A small network was trained on made-up records. Each row is its average activation on records with the value named, seen along a few directions.
Related values have similar rows: they may be neighbours, one step apart, or belong to one group.
(in the rows, 500 means zero)
Strong random noise was added to every row along 22 fixed directions; ignore it. To show where, here is one row again and again, with new noise each time:
641	468	539	476	363	612	504	609	641	557	400	524	597	614	590	376	584	651	288	539	582	533	568	432	434	585	498	515	467	651	492	546	496	468	670
551	360	658	594	368	607	654	569	546	515	444	496	663	472	348	482	573	644	578	512	513	526	329	656	499	278	441	561	560	488	534	352	745	457	536
514	451	582	494	525	577	341	682	414	495	463	622	579	480	404	397	554	621	357	431	463	538	506	570	487	350	358	651	579	469	551	355	412	642	683
629	587	580	633	571	355	507	419	399	388	545	730	520	382	411	504	627	516	612	483	607	324	419	447	483	405	429	529	625	417	503	430	693	633	612
649	376	580	529	506	576	488	636	299	438	452	518	403	580	470	540	637	553	364	501	475	392	479	451	672	532	584	622	488	498	440	346	472	569	565
619	509	547	615	337	518	581	541	410	651	226	631	529	614	491	368	624	460	294	570	539	586	658	520	594	389	614	523	423	664	523	394	466	719	336
441	472	637	479	574	625	516	539	494	632	479	396	481	431	463	425	306	479	506	482	367	679	642	547	336	430	495	454	331	403	476	385	395	628	388
671	423	483	379	625	611	320	596	569	368	474	699	443	572	345	565	376	380	283	466	408	580	438	399	586	615	647	556	495	554	555	381	447	552	452
540	434	551	432	511	584	517	517	507	470	616	512	468	662	479	477	327	503	340	592	512	462	313	499	425	472	408	460	505	667	586	406	483	583	469
640	628	418	349	576	588	595	534	511	340	519	400	474	443	674	356	648	595	446	464	805	332	440	366	391	525	371	475	349	459	431	495	597	432	678
626	392	340	468	619	738	440	532	566	292	432	564	559	651	481	455	237	313	435	472	492	492	362	462	533	562	405	331	571	579	667	453	397	571	392
621	576	413	614	507	505	424	437	475	381	283	537	561	467	457	350	529	442	352	548	576	602	288	508	415	448	582	613	277	520	343	539	506	512	653
532	681	444	343	404	480	387	490	535	627	362	593	522	476	357	533	518	531	517	682	628	598	492	598	541	653	500	528	305	590	361	320	545	442	444
678	561	504	517	553	284	572	458	424	404	372	517	370	474	493	565	515	380	363	435	602	546	517	523	605	621	517	306	546	624	376	457	482	681	435
605	483	660	602	493	417	693	356	624	510	678	599	433	575	505	705	448	490	534	465	446	426	531	398	488	659	638	467	563	575	412	618	639	531	619
652	408	426	572	313	594	443	525	490	593	392	564	448	653	424	496	523	629	574	621	578	331	427	440	392	572	444	494	548	589	632	478	435	506	377
466	503	538	526	524	518	440	462	554	497	541	467	612	449	611	325	430	474	403	568	523	613	637	388	405	391	599	487	495	475	568	479	519	545	459
525	470	433	723	601	389	433	402	450	382	504	468	419	537	433	561	402	306	447	289	492	527	353	482	554	523	590	457	616	543	458	631	438	658	541
606	450	573	656	576	463	173	414	492	348	561	535	677	429	582	308	390	494	398	731	392	509	549	406	514	631	423	625	784	537	444	553	495	358	721
393	506	569	298	473	499	446	625	730	657	510	578	500	466	436	456	447	602	374	388	411	718	377	520	311	404	575	432	352	521	556	495	402	412	410
634	271	641	685	480	457	601	437	348	426	433	266	441	573	682	581	446	429	292	767	312	525	757	432	584	657	695	545	573	568	480	693	510	573	612
495	499	379	547	568	640	297	418	509	477	460	589	459	575	488	503	288	376	561	553	492	485	498	288	418	691	722	468	346	488	479	530	405	478	428
698	402	680	542	535	797	588	437	532	486	414	767	636	530	448	459	475	566	511	350	439	523	452	529	426	530	468	669	612	354	427	478	312	538	780
539	654	549	331	453	454	591	450	610	664	588	493	482	511	535	472	560	541	446	505	511	564	490	614	528	548	359	515	479	549	419	451	372	441	450


Field Puno:
f11: 587	653	586	450	552	280	468	530	505	574	552	487	288	404	420	529	657	509	337	445	541	517	567	396	422	559	629	581	327	499	400	532	628	590	510
f19: 430	483	537	520	540	542	420	531	523	523	505	562	555	528	529	512	458	391	447	485	341	556	592	456	711	603	632	541	502	547	412	524	511	370	509
f4: 613	456	492	410	540	559	552	509	517	477	594	481	538	549	534	456	683	426	463	465	394	369	303	575	729	470	302	613	765	429	695	596	444	331	443
f5: 568	599	490	462	480	501	513	462	672	539	436	630	475	484	490	467	423	470	471	412	504	585	629	442	403	618	521	470	425	607	381	565	482	455	462
f2: 347	629	472	295	553	475	562	355	657	502	618	490	557	464	532	521	447	444	369	406	601	735	462	555	425	434	630	593	458	458	467	583	451	472	606
f20: 463	619	503	511	434	372	429	438	659	524	637	677	679	480	512	465	416	630	612	527	542	611	579	488	344	513	476	344	472	463	404	312	440	623	566
f1: 284	466	562	576	524	667	477	525	386	612	497	605	530	580	607	346	425	445	671	405	530	331	486	381	548	502	523	310	556	553	559	498	504	395	299
f18: 586	514	451	509	484	427	501	469	576	474	394	553	578	417	532	429	584	410	452	598	376	620	587	492	585	419	604	517	519	445	583	515	508	428	309
f16: 423	449	447	545	499	675	493	556	434	474	469	357	504	591	420	440	465	413	425	409	587	505	468	582	617	443	470	651	550	608	502	496	583	501	502
f8: 474	602	479	411	469	593	706	339	486	540	370	506	572	479	503	580	557	428	699	445	870	471	483	529	562	617	578	358	504	474	462	486	710	479	484
f9: 529	695	387	397	455	218	242	375	682	543	605	450	611	386	473	432	602	531	411	563	549	696	410	619	451	555	377	604	639	445	505	580	333	462	584
f17: 607	528	544	403	480	469	318	514	424	585	379	480	414	369	393	406	692	590	503	489	692	459	475	471	463	612	485	628	655	408	507	484	493	378	443
f10: 577	351	478	463	566	581	570	557	509	368	504	517	358	540	316	763	293	414	472	512	313	477	626	626	583	547	354	627	664	629	586	527	556	554	504
f15: 599	543	613	492	603	505	451	493	366	518	578	458	364	505	378	480	470	446	430	547	488	458	528	547	517	546	357	652	537	537	417	351	528	619	483
f6: 427	585	389	674	423	377	467	567	691	617	607	420	493	533	451	503	548	498	594	370	338	552	561	480	486	410	521	466	346	521	470	551	544	531	388
f14: 657	562	449	269	578	492	528	571	443	456	469	562	492	485	474	532	623	542	436	443	622	592	549	512	392	477	504	407	337	199	591	257	242	885	491
f3: 376	527	542	477	538	276	553	505	452	427	592	600	474	500	609	644	436	555	426	628	227	528	628	618	515	528	354	511	524	605	375	621	397	508	750
f12: 611	368	584	500	604	621	533	620	542	466	432	448	606	461	467	536	539	401	634	416	395	532	507	458	664	560	606	265	485	288	592	362	585	528	346
f13: 450	567	281	511	461	437	346	449	525	518	378	551	615	535	537	494	534	343	591	643	431	562	452	476	636	571	669	378	348	403	575	506	366	455	285
f7: 293	421	684	420	432	546	607	512	429	589	460	481	567	472	406	465	534	535	460	342	798	505	247	643	518	287	495	479	718	641	622	497	747	472	493
A value of Puno combines one of 4 hidden first parts with one of 5 second parts; all combinations occur once.
Q: f9 and f4 share the first part; f9 and f14 share the second. Which value has the first part of f14 and the second part of f4?
A: f17
Q: f20 and f11 share the first part; f20 and f13 share the second. Which value has the first part of f13 and the second part of f11?
A: f19
Q: f3 and f1 share the first part; f3 and f12 share the second. Which value has the first part of f12 and the second part of f1?
A: f7
Q: f6 and f5 share the first part; f6 and f15 share the second. Which value has the first part of f15 and the second part of f5?
A: f16

Field Bofuz:
c20: 662	315	696	494	514	421	772	486	501	406	507	507	398	433	450	673	440	630	589	660	234	432	381	605	248	435	356	465	477	403	559	572	544	516	544
c5: 456	464	609	509	580	488	273	669	516	583	480	467	518	370	440	451	560	537	631	378	418	479	526	450	596	694	483	371	607	395	467	503	565	313	472
c3: 559	538	408	482	474	416	343	651	657	490	568	516	598	488	445	435	631	472	422	474	451	542	505	455	698	461	517	492	567	524	621	419	604	422	359
c14: 320	574	338	472	580	696	332	585	569	493	517	516	568	494	470	373	394	425	506	293	625	536	724	455	485	431	384	596	620	539	615	548	521	526	545
c2: 743	521	562	584	538	344	252	381	466	539	688	315	428	448	502	430	628	602	423	505	435	554	294	450	433	684	541	668	578	238	298	477	142	472	648
c18: 533	551	509	391	551	654	488	487	486	577	619	587	497	617	549	397	534	440	448	439	628	351	499	386	543	512	422	518	619	490	690	487	443	566	430
c19: 510	404	624	403	404	682	365	435	602	746	570	308	512	508	309	558	489	523	604	522	687	581	452	494	560	648	673	612	701	482	601	374	631	344	293
c12: 430	567	465	600	489	443	419	520	477	543	551	505	431	613	494	468	528	540	341	362	593	522	501	428	366	486	580	590	394	593	428	598	444	697	710
c6: 590	570	595	597	518	400	444	452	386	535	424	650	489	508	527	639	529	436	612	679	368	385	647	486	731	828	502	427	516	581	308	503	549	466	580
c11: 565	420	736	677	368	438	493	462	364	678	591	424	550	539	431	324	646	628	514	509	595	501	319	553	524	320	501	526	693	482	468	207	489	596	323
c16: 563	628	603	509	527	472	362	435	432	533	565	633	593	386	524	349	528	542	615	587	622	427	682	406	529	579	420	504	591	442	402	274	547	518	466
c13: 563	525	499	376	467	414	464	441	510	455	594	650	364	416	513	434	481	709	573	556	495	364	362	448	214	468	346	562	527	455	448	462	325	330	434
c10: 706	610	436	684	396	440	626	320	645	527	411	570	577	526	460	569	507	411	593	625	437	592	590	484	501	615	667	507	222	456	326	510	546	603	493
c17: 360	490	519	520	505	347	402	542	323	386	438	496	489	526	606	525	497	469	366	755	515	430	536	453	599	583	603	450	442	705	430	554	705	452	607
c8: 472	622	269	403	450	528	369	461	477	363	551	744	511	552	458	571	480	612	646	591	699	349	433	409	496	535	493	552	417	547	409	260	510	439	545
c7: 485	448	559	341	541	571	509	491	494	410	532	664	566	541	562	584	541	505	285	476	720	500	466	325	501	505	807	529	517	481	645	531	608	585	713
c9: 606	474	421	382	454	634	626	265	559	501	481	399	501	555	589	593	502	331	501	561	657	470	582	514	692	683	580	619	736	541	610	667	479	351	412
c4: 704	363	454	574	378	456	458	507	442	267	259	537	556	450	537	359	442	581	391	590	787	580	676	365	470	457	642	328	626	662	412	164	559	603	309
c15: 508	427	386	659	549	706	553	635	435	367	731	524	546	656	582	331	531	604	589	361	479	192	432	385	438	206	215	536	567	406	681	394	437	637	546
c1: 502	336	663	649	519	469	432	592	565	495	494	437	692	435	588	476	481	506	475	614	266	607	669	426	557	519	628	366	628	421	615	579	622	463	575
A value of Bofuz combines one of 4 hidden first parts with one of 5 second parts; all combinations occur once.
Q: c7 and c1 share the first part; c7 and c18 share the second. Which value has the first part of c18 and the second part of c1?
A: c15
Q: c11 and c20 share the first part; c11 and c12 share the second. Which value has the first part of c12 and the second part of c20?
A: c17
Q: c4 and c8 share the first part; c4 and c6 share the second. Which value has the first part of c6 and the second part of c8?
A: c19

Field Fona:
h2: 485	526	478	746	661	530	522	293	657	332	547	465	643	472	394	583	281	192	694	634	297	484	376	550	580	617	472	527	559	530	499	804	908	328	613
h11: 257	739	558	449	513	256	186	512	429	739	674	664	491	354	228	613	646	577	529	590	480	588	654	589	443	367	527	855	471	378	575	446	610	708	672
h3: 500	398	521	553	405	390	276	533	410	628	183	784	598	638	594	450	538	486	384	655	373	503	242	425	462	686	660	196	500	566	675	746	188	520	482
h13: 621	392	590	737	615	406	685	409	441	294	264	533	497	404	498	567	369	381	529	377	451	561	370	520	441	553	552	230	548	486	352	654	573	562	620
h12: 554	735	211	343	425	596	551	582	680	515	511	431	458	547	473	518	577	521	615	432	597	412	476	621	656	592	215	551	283	627	335	397	502	287	443
h9: 289	630	424	355	532	351	226	601	429	530	628	602	481	381	490	525	598	598	551	471	553	382	618	513	576	525	335	612	656	515	555	529	477	423	615
h1: 546	639	532	523	480	398	744	301	461	427	511	585	614	439	589	513	596	509	620	571	726	436	539	487	412	466	522	433	418	385	431	496	671	646	656
h8: 704	343	655	507	582	687	569	505	644	331	602	281	670	548	723	398	522	590	447	448	638	449	350	315	471	715	546	315	598	449	411	530	621	359	789
h7: 540	607	568	403	568	473	393	539	426	500	493	523	522	487	362	334	560	512	265	420	771	602	235	520	314	360	481	523	395	459	561	358	526	797	606
h4: 213	393	390	530	429	401	665	602	497	350	533	486	689	577	616	584	511	384	547	474	382	595	388	596	893	269	700	220	428	549	519	341	631	432	279
h10: 677	596	610	645	691	814	415	268	559	588	621	594	611	455	393	226	465	324	624	218	502	426	234	527	465	453	263	791	772	294	515	567	334	430	569
h5: 478	482	431	683	377	544	421	767	467	555	517	634	625	772	453	381	654	589	475	350	481	387	261	557	738	351	348	340	503	678	508	214	455	628	438
h6: 560	571	302	406	686	389	508	446	641	308	604	441	361	446	623	605	393	414	433	399	405	519	460	394	327	603	487	394	378	390	521	778	330	495	629
Fona is arranged as a line.
Q: Going along Fona from h13 by way of its neighbour h6, in what order are h11, h1, h8, h5 met?
A: h1, h11, h5, h8
Q: Which values are neighbours of h9? Give them in the order they are listed.
A: h3, h4
Q: What is the length, in steps, of the shortest route from h2 to h10?
A: 7
